Each row below holds a small network's activations on one input, seen along a few directions.
Each table varies a few parts of the input and shows all the possible inputs, shuffled.
Descriptions start from the smaller parts, as in this example, which fits no table here: line(4) and (point or line(11) or (values(3) and ring(5))).
Shared parts are said once, and a part with two or three values counts as separate values.
In the rows, 128 means zero.

Other details of the inputs shift rows strongly along two fixed directions, in all tables alike. That doesn't count.

Rows:
R1: [ 38 104 117 164 114 101 122 135  93 223 110 117]
R2: [ 59  97 151 127 127  63 128  88  57 200 106 124]
R3: [ 78 114 166 100  94 139 110  86  35 196 122 100]
R4: [125  81  63 101 111 133 116 173 141 115 137 110]
R5: [222 131 115 115 136 142 150 113 164  41 137 127]
R6: [218 167 144 140 142 164 143 183 207  38 158 128]
R7: [159  82  93  77 104 139 102 127  85  85 112 112]
R8: [ 90 152 148 159 126 116 153  53 107 190 109 135]
R9: [ 87 161 153 139 159 103 160  61 130 181 113 144]
R10: [156 188 215 154 141 137 184  62 155 143 149 120]
R11: [ 76 102 124 122  88 120 136  65  59 204 115 107]
R12: [178 148 107 154 164 132 116 184 199  56 116 157]
R13: [219 168 153 125 188 107 118 134 177  23 125 178]
R14: [203 173 105 158 143 161 129 169 216  41 140 153]
R15: [221 175 118 143 132 175 126 178 198  45 163 146]
R16: [156 116  77 127 119 155  85 182 150  74 125 135]
R17: [ 44 122 114 151  97 136  91 138  79 217 112 129]
R18: [233 157 170 109 160 151 142 124 184  19 133 130]
R19: [113  71  83 117 138  99  80 204 121 103  98 131]
R20: [142  80  77  84 115 138  74 125  85  82  95 127]
R21: [103  34  75 109 128  69  86 208 100 113 111 111]
R22: [103 168 156 140 101 144 144  57  91 189 125 136]
R23: [141  65 123  58 134 117 123 126 113  92 119  89]
R24: [162 220 183 195 128 155 196 116 193 149 184 132]
R25: [174 227 220 157 142 159 182  64 159 126 155 140]
R26: [124 220 191 194 155 115 140 140 169 161 156 176]
R27: [205 158  98 166 146 148 145 163 224  43 145 143]
R28: [138 212 173 171 147 141 158  56 153 144 118 166]
R29: [ 99 159 171 130 163  76 160  79 127 167 131 149]
R30: [167  84 116 117 126 132 123 190 158  76 140  92]
R31: [111  40  61  70 102 124 107 194 102 117 138  80]
R32: [118  51 102  84 100 140  68 204  88 113 121  86]
R33: [197 151 100 141 125 161 125 175 192  57 143 142]
R34: [ 99 155 166 115 117 130 173  61 100 191 148 111]
R35: [ 35 110 168 165 103 147 148 118 109 182 166 171]
R36: [136  45 116  53 112 132  70 146  60  91 101  90]
R37: [160  96  75 131 111 138 122 173 156  90 136 115]
R38: [142 215 170 167 132 151 159  53 149 141 129 159]
R39: [ 70 165 137 167 148 114 155 124 159 198 134 141]
R40: [ 74 132 159 150 142  84 145  71  90 197 103 137]
R41: [191 107 118  84 124 143 120 130 116  54 122 116]
R42: [149 227 164 177 133 159 195 112 206 157 188 142]
R43: [ 99  57  76 107 130 103  57 209  94 118  96 129]
R44: [140  80  88  95  97 150  85 197  99 101 135 102]
R45: [126  75  97  90 119 130 123 185 134 110 146  87]
R46: [139 238 169 210 146 156 163 116 204 148 145 169]
R47: [139  92  83 110  93 148 102 184 115 108 135 108]
R48: [ 75 153 157 142 136 119 114  72  78 194  99 150]
R49: [ 55 106 111 107 107 115 133  64  74 202 111 113]
R50: [ 63 103 113 144  74 131 133 133  78 219 145  93]
R51: [151  96  84  91 155 114 123 114 146  74 101 132]
R52: [131  82 107  95 152  92  93 135  98  90  82 139]
R53: [ 57 113 136 125 123 104 110  82  59 197  84 132]
R54: [187 159 114 147 194 109 148 182 239  49 141 162]
R55: [ 78  93 157 110  96 118 141  78  50 197 123  83]
R56: [234 170 124 119 145 165 125 112 175  28 132 160]
R57: [133 230 153 191 145 152 186 104 220 154 169 155]
R58: [129 227 156 195 159 143 183 109 222 156 157 161]
R59: [ 41 115 142 147 113  84 105 157  76 215 121 131]
R60: [ 89 182 152 181 138 135 121 133 141 184 127 157]
R61: [163 218 171 183 144 143 185  45 179 130 141 156]
R62: [151  94  92 142 158  96 115 193 169  78 115 136]
R63: [ 93 156 172 142 124 136 164 130 153 188 164 103]
R64: [130 177 164 133 107 157 136  70  93 166 140 137]
R65: [126  39  56  53 110 116 104 125  86 102 104 102]
R66: [184 136  92 161 152 134 134 170 207  58 127 142]
R67: [ 99 133 162 128 100 127 161  65  74 192 136 101]
R68: [141  97  95 112 164  81 118 200 170  81 135 136]
R69: [ 57 119 148 123 131  97  98  90  51 201  93 142]
R70: [ 73 121 141 145 134  97 138  70  87 192  96 129]
R71: [121  50  74  84  87 137  86 201  82 109 124  87]
R72: [161  84 108  70 111 143  93 132  75  83 118 109]
R73: [140 217 174 169 148 149 144  60 146 145 122 171]
R74: [ 73 145 178 148  98 144 134 136 105 207 146 101]
R75: [182  98  91  74 132 133 136 121 139  64 132 116]
R76: [136  96  77 113  98 153  84 180 117 109 129 123]
R77: [136  78 114  88 147  78  90 144  91  82  93 138]
R78: [ 66  98 152  87 107 117 146  77  62 202 131  86]
R79: [ 90 153 170 166 102 138 163 124 122 203 160  98]
R80: [114  41 123  90 125 133 117 116  98  64 127 163]
R81: [121  51  89  82  94 144  70 205  80 109 125  86]
R82: [157  95 101  89 181  85 125 133 153  64 102 142]
Each input here is: values(2) and (point or (line(4) and line(10))).
The inputs of R65 and R4 match in every part but the values(2) part. If R28 is changed in the same way as R65 into R4, which row does it become? -> R46
The inputs of R39 and R9 match in every part but the values(2) part. If R44 is changed in the same way as R39 into R9, which row does it become? -> R72
The inputs of R30 and R10 match in every part but the values(2) part. If R14 is changed in the same way as R30 into R10, which row does it become? -> R38
Which other rows does R32 become when the values(2) part takes its other values? List them by row number. -> R36

Rows:
R83: [185 131 108 107 146 143 125 121 159  52 119 142]
R84: [115 165 147 156 133 128 127  99 122 151 125 159]
R85: [157 204 182 171 159 131 146 102 164 117 140 177]
R86: [143  49  64  77 103 143  71 192  99  76 117 102]
R87: [131 164 132 163 140 135 132 128 161 127 126 151]
R88: [157 163 124 153 141 137 157 142 189 106 150 141]
R89: [110  70 101  91 108 125 117 155 101 132 135  94]
R90: [116 112 145 124 104 137 111 124  81 144 123 117]
R91: [190 147 127 127 133 160 120 164 169  64 147 137]
R92: [169 138 109 132 152 122 135 120 166  78 122 154]
R93: [115  81 111  98 103 139  89 169  87 126 129 108]
R94: [ 77 137 146 143  90 137 147  75  83 211 130 111]
R95: [180 166 138 146 126 157 142 114 157  90 136 138]
R96: [166  40  64  75 106 137  72 177  93  48 101 104]
R97: [124 145 178 136 122 127 153 101 119 150 142 117]
R98: [ 62 140 130 153 101 127 142 116 109 213 137 122]
R99: [ 61  73 114  88 107 110 119  94  54 185 108 103]
R100: [174 124 127 125 151 121 134 181 181  62 145 133]
R101: [186 182 143 136 144 141 143 140 175 105 145 116]
R102: [ 79 131 157 140  89 140 120  98  63 201 125 116]
R103: [ 69 129 140 152 118 123 110 128  95 190 115 135]
R104: [190 135 142 115 147 139 141 163 182  58 156 124]
R105: [186 125 127 119 168 108 133 140 172  49 128 149]
R106: [167 161 142 152 143 142 128 168 173  87 146 151]
R107: [134 140 154 145 157 111 141 142 165 113 132 139]
R108: [146  79 100  83 126 132  85 145  95  79 103 127]
R109: [146 111 112  89 137 113 107 125 104 112  99 108]
R110: [ 55  80 103 107  79 133 113 124  64 209 128  91]
R111: [123 147 145 141 112 138 157  88 123 158 138 118]
R112: [105 176 139 168 119 141 149 121 149 170 146 140]
R113: [160 148 115 138 148 126 130 117 159  87 123 156]
R114: [153  41  47  70 106 141  80 190 114  61 117  97]
R115: [137 173 179 152 159 109 156 100 155 130 139 156]
R116: [109  67 111  96 104 119 122 126  79 137 119  93]
R117: [103 164 166 159 132 121 161 128 148 171 154 132]
R118: [ 56 153 148 166 123 117 153  90 117 222 128 130]
R119: [136  60  67  85 101 143  84 179 104  92 120 102]
R120: [107  92 123  92 127 116 127 107  93 135 117 115]
R121: [103 165 171 166 149 113 158 112 153 165 138 140]
R122: [179 165 136 146 127 154 149 108 163  92 138 135]
R123: [ 60  75 102 102  85 128 117 127  69 198 130  89]
R124: [ 59 154 152 161 112 121 161 107 115 224 148 123]
R125: [160  21  77  62 117 114  92 174  95  52 109  89]
R126: [188 125 109 102 153 135 137 119 165  52 123 137]
R127: [150 155 123 151 130 146 124 159 162 105 140 146]
R128: [144  63 103  70 138 113 107 142 105  74 110 114]
R129: [162 161 135 156 164 124 157 130 196  94 137 148]
R130: [114 153 144 146 144 110 155  89 135 153 132 146]
R131: [142 152 140 134 127 144 158 122 158 130 158 121]
R132: [102 112 125 108 114 135 105 108  82 145 111 130]
R133: [ 62  69 116 104  86 117 124 102  47 199 118  87]
R134: [142 161 140 131 133 145 134  95 133 119 125 146]
R135: [167 186 139 154 149 125 143 149 178 119 137 129]
R136: [ 59 164 161 168 102 135 131 121  97 224 140 135]
R137: [135  78  77 101 127 116  87 148 106  87 101 136]
R138: [ 61 169 148 171 100 137 140 111 108 223 141 134]
R139: [193 172 146 136 142 134 143 119 157  97 127 116]
R140: [187 169 131 134 167 108 130 126 166  85 115 142]
R141: [147 203 180 183 158 138 146 124 180 126 141 167]
R142: [159  36  53  54 126 123  86 154 106  47  93 111]
R143: [128  52  74  92 124 110 105 190 121  91 123 106]
R144: [ 56 160 146 171 117 126 140  94 112 219 124 136]
R145: [146 181 191 136 154 128 164  86 154 123 142 145]
R146: [162 177 171 145 141 144 167 125 179 115 168 129]
R147: [115  64  93  94 133  95 108 139  98 110 109 122]
R148: [128 144 159 122 132 137 120 106 107 129 123 143]
R149: [147 172 155 164 163 120 163 122 189 116 141 148]
R150: [ 78 117 122 131 122 106 133  91  95 183 117 132]
R151: [112 123 130 131 129 118 104 123 101 138 113 148]
R152: [165 163 130 158 153 140 125 147 181  84 127 158]
R153: [ 61  91 106 118 117  92  94 139  68 203  91  93]
R154: [ 67 122 121 147 118 117 129 112 110 195 116 126]
The inputs of R109 and R101 match in every part but one. If R128 is changed in the same way as R109 into R101, which row does it become? -> R146
What is each input in this table made of? -> ring(6) and (point or line(11))
Which other rows agree with R149 in the ring(6) part? List them by row number. -> R87, R103, R107, R118, R121, R129, R141, R144, R152, R153, R154
Which other rows does R131 become when the line(11) part takes its other values? List them by row number. -> R86, R89, R91, R93, R104, R110, R114, R119, R123, R146

Rows:
R155: [112  70 114 103 112 121 103 181 101 111 124 104]
R156: [150 160 135 134 162 118 142 106 153 108 113 152]
R157: [139  96 132 107 126 110 141 125 118 110 136 114]
R158: [166 153 167 139 134 143 130 109 137  99 132 138]
R159: [134  73  96  92 101 148  91 128  88 107 109 115]
R160: [161 161 154 139 121 141 124 140 134 117 142 129]
R161: [128  91 125 117 107 130 119 168 114 115 131 105]
R162: [ 47 146 131 158 102 121 107 113  70 232 118 135]
R163: [118 111  95 150 117 125 118 161 140 120 116 132]
R164: [110  80  79 117 134 106 109 162 130 129 114 110]
R165: [149 168 131 149 145 134 116 147 150 114 131 160]
R166: [120  78 115  98 127 108 114 164 118 121 129  90]
R167: [124  72 122  93 121 122  84 141  81 101 107 117]
R168: [113 110 110 134 133 126 118 168 135 120 123 138]
R169: [124 102  77 129 111 120  82 162 107 122 104 131]
R170: [125  85  85  94 102 156  93 123  96 103 114 122]
R171: [111  71  68 119 123 104 105 162 127 127 108 104]
R172: [117 108 131 121 128 125 120 171 129 116 132 126]
R173: [109  79  89 109 139 106 110 165 128 128 118 112]
R174: [144 147 149 132 154 118 146 145 173 117 146 124]
R175: [119  73  76  84 108 132 126 125 110 109 132 112]
R176: [128  97 117 102 114 123  86 168  91 115 122 114]
R177: [143 164 142 140 143 132 115 147 145 120 134 153]
R178: [151 161 125 142 157 118 141 102 156 109 109 149]
R179: [129 130 131 129 152 114 135 147 163 126 136 124]
R180: [153 144 128 132 126 148 154 128 168 128 151 110]
R181: [158 152 156 141 139 128 156 134 168 121 152 110]
R182: [ 61 160 169 163 126 127 126  77  89 212 118 155]
R183: [155 166 160 124 158 119 148 106 151 106 123 142]
R184: [157 165 121 120 131 153 152  89 152 105 130 133]
R185: [135  76  87  78 110 132 112 121  91 112 102 101]
R186: [ 43 129 162 137 124  97 150  83  87 226 134 133]
R187: [156 134 145 131 124 151 123 110 117 107 129 129]
R188: [152 171 118 135 110 168 124 126 147 119 146 137]
R189: [ 60 170 177 149 110 125 124 110  80 228 137 135]
R190: [169 153 155 122 141 125 148 104 140 101 124 123]
R191: [152 147 163 131 148 114 160 112 156 105 150 135]
R192: [149 162 120 136 129 156 158 121 180 122 157 119]
R193: [146 146 119 154 145 110 154 108 169 110 130 151]
R194: [121 100 109 117 147 102 132 129 132 115 124 141]
R195: [157 148 145 148 121 154 150 146 152 109 152 122]
R196: [121  86  87 126 119 120  85 131 102 109  91 137]
R197: [ 46 129 171 131 119  98 152  84  82 223 138 126]
R198: [122  71  88 102  92 148 110 168 108 118 126 102]
R199: [163 146 149 135 138 131 168 104 150 108 155 128]
R200: [136 162 129 170 141 136 143 147 173 116 134 152]
R201: [102  72 101 106 124 118  99 183 111 116 117 122]
R202: [154 153 158 120 147 119 143 106 137 106 122 127]
R203: [171 165 142 142 122 154 128 137 137 111 147 129]
R204: [172 165 151 130 141 139 157  95 141 106 131 124]
R205: [ 75 160 172 158 108 133 166  91 106 233 155  97]
R206: [145 154 145 123 159 115 139 108 147 111 114 144]
R207: [154 162 120 149 147 117 142  99 158 109 106 146]
R208: [ 59 167 186 159 126 127 130  74  90 217 124 151]
R209: [128 127 104 126 103 163 133 145 145 115 144 122]
R210: [161 139 132 125 129 139 163 104 157 108 150 132]
R211: [ 60 131 135 131  71 146 112 105  57 235 131 109]
R212: [148 163 137 160 149 137 123 107 153 107 117 166]
R213: [151 152 163 132 150 135 122 118 142  98 127 154]
R214: [111  67  79 107 133  96 115 138 112 114 110 128]
The inputs of R192 and R175 match in every part but one. If R164 is changed in the same way as R192 into R175, which row does it become? -> R214
The inputs of R172 and R189 match in every part but one. If R201 is changed in the same way as R172 into R189, which row does it become? -> R177
What is each input in this table made of? -> ring(6) and line(10)
Start at R170 and move only the line(10) part, one step at a time. The first step leads to R159. Which rows follow, in order? -> R187, R158, R167, R213, R208, R182, R212, R196
Which other rows does R159 become when the ring(6) part takes its other values? List them by row number. -> R180, R185, R198, R210, R211

Rows:
R215: [128 115 132 130 112 137 134 144 123 138 149 108]
R216: [140 171 167 179 150 117 166 115 175 129 137 143]
R217: [142 178 155 175 132 153 150 110 163 125 148 160]
R218: [122 178 158 150 116 150 154 116 143 178 145 111]
R219: [162 135 129 153 150 114 141 141 168  95 129 140]
R220: [140  87 116  95 135  97 117  93  84 107  91 114]
R221: [104 154 132 135 134 126 145 114 146 163 140 136]
R222: [201 182 140 143 165 139 126 160 200  56 140 155]
R223: [120 139 119 144 136 115 130 130 134 149 110 120]
R224: [141  93 130  80 111 129 125  93  79 118 118  95]
R225: [153 113 126 121 144 126 107 170 143  82 130 139]
R226: [104  79 106 123 105 137 108 144 104 120 118 125]
R227: [120  80 117 110 105 133 124 158 111 121 136  95]
R228: [ 52 151 137 158  95 144 124  95  83 227 119 124]
R229: [200 178 142 142 161 137 131 161 191  53 146 164]
R230: [ 93 104 130 122 130 119 142 130 131 143 135 128]
R231: [124  96  95 126 124 100 113 151 112 124 114 123]
R232: [ 80 144 148 140  91 133 143 113  90 212 150 110]
R233: [152 121 110 111 144 132  97 172 142  90 116 126]
R234: [118  95 123  76 135 114 129  77  90 122 112 121]
R235: [168 172 181 118 154 131 140  78 129 103 123 150]
R236: [162 142 114 143 148 114 127 143 165 100 120 133]
R237: [139  16  72  69 128 110  64 215 101  47 102 109]
R238: [ 94 172 144 145 138 133 153 104 146 182 139 131]
R239: [151 144 115 124 145 126 145 137 168  97 146 148]
R240: [101 106 119 120 132 120 133 132 129 141 138 130]
R241: [130 121 135 107 117 140 123  63  83 126 105 135]
R242: [ 99 179 151 170 109 146 145  96 121 180 143 155]
R243: [ 70 101 102 127  91 133  97 124  75 185 112 120]
R244: [128  94  97 103 105 133 108 159 110 129 130  92]
The inputs of R234 and R220 match in every part but one. If R239 is changed in the same way as R234 into R220, which row does it become? -> R231
What is each input in this table made of? -> values(5) and (point or line(5))
Which other rows does R227 become when the values(5) part takes its other values? List them by row number. -> R216, R226, R230, R237
Which other rows does R242 become when the line(5) part takes its other values? List them by row number. -> R217, R226, R228, R243
